These are the activations of a small neural network, seen along a few directions. Each row is one input.
In each table, some parts of the input vary, and every possible input appears once, in random order.
Descriptions start from the smaller parts, as in this example, which fits no table here: values(2) and (point or line(9) or (line(6) and ring(8))).
Shared parts are said once, and a part with two or three values counts as separate values.
(in the rows, 128 means zero)

Other details of the inputs shift rows strongly along two fixed directions, in all tables alike. That doesn't count.

A family of inputs:
R1: [116 137 138 103  99 132  85 137 148  81  98 117]
R2: [192 106 154 115 167 105 107 124  82 123 161 151]
R3: [158 144  92 123 173 162  78 129  90 132 204 146]
R4: [183 143 127 101 169 112  94 159  86 127 196 152]
R5: [ 86 125 148 104 103 118 127 101 133  81 100 128]
R6: [152 141 115  96 197 135 129 133 110 136 175 125]
R7: [183 113  91 116 180 141 129 118 121 130 133 104]
R8: [ 75 139 142 115  95 140 124 136 125  89 169 155]
R9: [166 127 104 119 179 134  96  87 106 133 134 110]
R10: [121 131 123 208 145 129 168 108 132 195 114 134]
R11: [202 108 137 100 172 100 102 146  88 115 161 144]
R12: [ 98 158 107 158  86 137 124 174 141 118 115 109]
R13: [ 96 158  89 115  86 151 116 149 147  92 147 116]
R14: [144  81 136 209 141 125 196 112 140 177  89 122]
R15: [114  81 143  89 144 128 212 126 140 217  79 105]
R16: [ 86 119 158 109  96 126 118 106 124  76 124 136]
R17: [100 125 142 174  81 128 109 129 127 112  93 116]
R18: [155  97 120 192 148 119 210 123 154 174  66  94]
R19: [167 147 127 117 177 160  54 149  93 133 199 161]
R20: [ 94 121 126 107  64 143 109 193 121 169  68  84]
R21: [132  94 100  99 129 143 175 132 138 215  85  95]
R22: [145  83 117 167 144 139 190  85 144 153 120 133]
R23: [151  78 108 167 144 134 221  94 164 158 108 118]
R24: [ 98 115 154 100  95 137 104 133 112  58 145 143]
R25: [162 154 133 112 175  95 103 111  95 152 160 147]
R26: [112 143 122 142  91 124  89 150 130  94  83  92]
R27: [ 91 160 130 126  94 135 120 135 165 115 116 129]
R28: [134 102 135 123 175 110 192  86 146 142  90 117]
R29: [173 119 124  83 198 131 109 134  99 106 147 119]
R30: [113 110 156 134  83 146 111 136 142  87 123 145]
R31: [ 77 155 106 136  82 148 103 115 133 105 153 142]
R32: [ 82 149 144 144  86 143 112 124 149 119 137 154]
R33: [108 134 105 110  93 134 109 116 147  82 103  99]
R34: [132 149 124 107 197 125 113  99 104 146 164 139]
R35: [104 139 136 157  88 124  92 132 125 104  84 101]
R36: [ 64 145 146 122  98 131 133 110 132 104 151 149]
R37: [119 130 166 109  76  97  91 124 105  74 124 148]
R38: [136  92 120 167 147 130 183  64 148 162 107 126]
R39: [105 115 141  91  98 136 117 150 122  54 138 134]
R40: [ 87 140 122 177  81 141 112 162 128 122 138 136]
R41: [104 107 158  68  58 103 145 167 130 163  83 109]
R42: [154 156  78 118 185 142 107 111 118 151 158 117]
R43: [ 78 162 100 128  85 141 109 109 143 106 134 126]
R44: [122 132 134 164 157 128 171  88 163 186 113 139]
R45: [136 126 135 151 149  80 213  95 159 185 107 135]
R46: [ 72 156 129 100 109 124 133 125 145  99 135 125]
R47: [ 93 136  94 138  82 149 146 141 154 107 154 133]
R48: [166 111 133  71 157 150  96 164 108 201 113 106]
R49: [ 91 148 154 132  72  98 132 121 129 113 141 158]
R50: [142 104 148 156 156 121 170  79 159 164  79 127]
R51: [195 134 134  84 182  90  78 128  87 114 135 126]
R52: [130 122 148 102  80  93 139 148 134  77 103 124]
R53: [159  90 137 155 155 126 207 110 174 163  80 121]
R54: [183 112 116 158 168 139 116 153  99 140 127 112]
R55: [113 133 157 106  83  85 104 118 122  82 102 134]
R56: [112 151 136 108  80 100 137 156 139  99 138 133]
R57: [ 92 170 108 153  92 130  99 158 136 119 110 108]
R58: [149 164 106 157 181 133  76 133  93 165 143 121]
R59: [159  83 142 161 149 136 200 117 165 155  97 139]
R60: [110 130 159 125  85 141  85 122 131  84 116 141]
R61: [175 146 115 110 179 157  71 163 105 132 194 148]
R62: [ 84 141 130 102  99 140 127 155 132  81 169 143]
R63: [175 137 137 112 170 110  86 141  80 136 203 161]
R64: [136 117 109 203 146 132 195 140 148 189 121 126]
R65: [170 145 114 119 183 146 111 146 129 153 161 131]
Each input here is: values(5) and (point or (values(2) and ring(6))).
Question: The inputs of R57 and R42 match in every part but the values(5) part. If R40 is changed in the same way as R57 into R42, which row does it become?
Answer: R3
Question: The inputs of R19 and R8 match in every part but the values(5) part. If R44 is changed in the same way as R19 into R8, which row does it become?
Answer: R34
Question: Which other rows does R20 become when the values(5) part takes its other values? List them by row number.
Answer: R15, R21, R41, R48
Question: A walk changes only the ring(6) part. It starts at R4 and steps to R63. List the rest of the walk in order.
Answer: R49, R25, R45, R56
Question: Which other rows does R9 become when the values(2) part takes its other values? List them by row number.
Answer: R43
Question: Which other rows does R18 become when the values(2) part takes its other values? List them by row number.
Answer: R12

A family of inputs:
R66: [112 148 124 129 114 135  97 134 129 125 127 120]
R67: [ 97 150 127 114  88 149  73 158 116  93 156 133]
R68: [145 150 122 108 170 126  95 120  96 135 170 145]
R69: [101  92 149 119  76 123 179 139 159 150  62 108]
R70: [ 75 140 123 123  53 139 101 145 151  62 110 116]
R71: [194 121 115 123 227 131 139  98 107 159 166 136]
R72: [157 111 133 156 188 113 180  79 131 177 112 129]
R73: [102 141 137  64  70 122  65 170 116  94 102 100]
R74: [158 118 134 124 168 134 106 117 105 129 143 135]
R75: [184 140 108  96 201 141  59 131  85 106 172 128]
R76: [134 151 106 113 138 151  76 150 113 106 153 115]
R77: [128 135 115 128 149 134 157 115 136 134 147 140]
R78: [ 95 110 140 163  80 132 178 113 165 133  82 126]
R79: [120 160 131  95 109 127  53 165  98  70 178 145]
R80: [ 94 127 134 150  94 121 153 109 157 129  88 122]
R81: [109 139 130 106  90 129  72 142 116  65 140 128]
R82: [186 128 116 153 206 125 144 122 110 186 154 142]
R83: [ 89 108 149 149  87 123 190 106 165 124 106 147]
R84: [175 112 123  87 158 125 109 151  96 156 113 105]
R85: [ 90 117 141 142  99 132 171 119 159 133 126 148]
R86: [ 97 112 148 164  87 107 190 115 162 115  87 135]
R87: [127 148 118 101 103 139  33 158  96  68 150 120]
R88: [120 132 133 116 107 122 118 121 125  98 145 140]
R89: [179 139 111 137 217 129 128 106  97 193 158 135]
R90: [155 109 127 183 167 119 196 112 145 191 109 125]
R91: [108 104 128 106  95 125 166 145 159 138  72  99]
R92: [163 129 136 124 168 116 114 122 105 124 160 142]
R93: [126 156 104 111 137 148  84 151 107 105 167 125]
R94: [ 82 125 146 147  89 109 185  94 164 125 101 140]
R95: [ 81 118 135 153  81 117 194 111 165 128 116 142]
R96: [ 67 149 127 127  44 133 107 150 142  82 134 127]
R97: [172 111 123 159 193 141 154 111 124 194 133 127]
R98: [139 120 139  93 102 116 115 168 120 127  97 106]
R99: [141 100 121 185 155 123 211  97 155 196 103 118]
R100: [175 131 124 132 169 126  89 138 101 129 143 128]
Question: What do these inputs look like to the network?
Answer: values(5) and (point or ring(6))
Question: The inputs of R74 and R81 match in every part but the values(5) part. If R78 is changed in the same way as R74 into R81, which row does it become?
Answer: R87
Question: Which other rows does R82 become when the values(5) part takes its other values? List them by row number.
Answer: R67, R89, R93, R96
Question: A walk changes only the ring(6) part. It starts at R100 and steps to R90. List the rest of the walk in order.
Answer: R82, R79, R92, R86
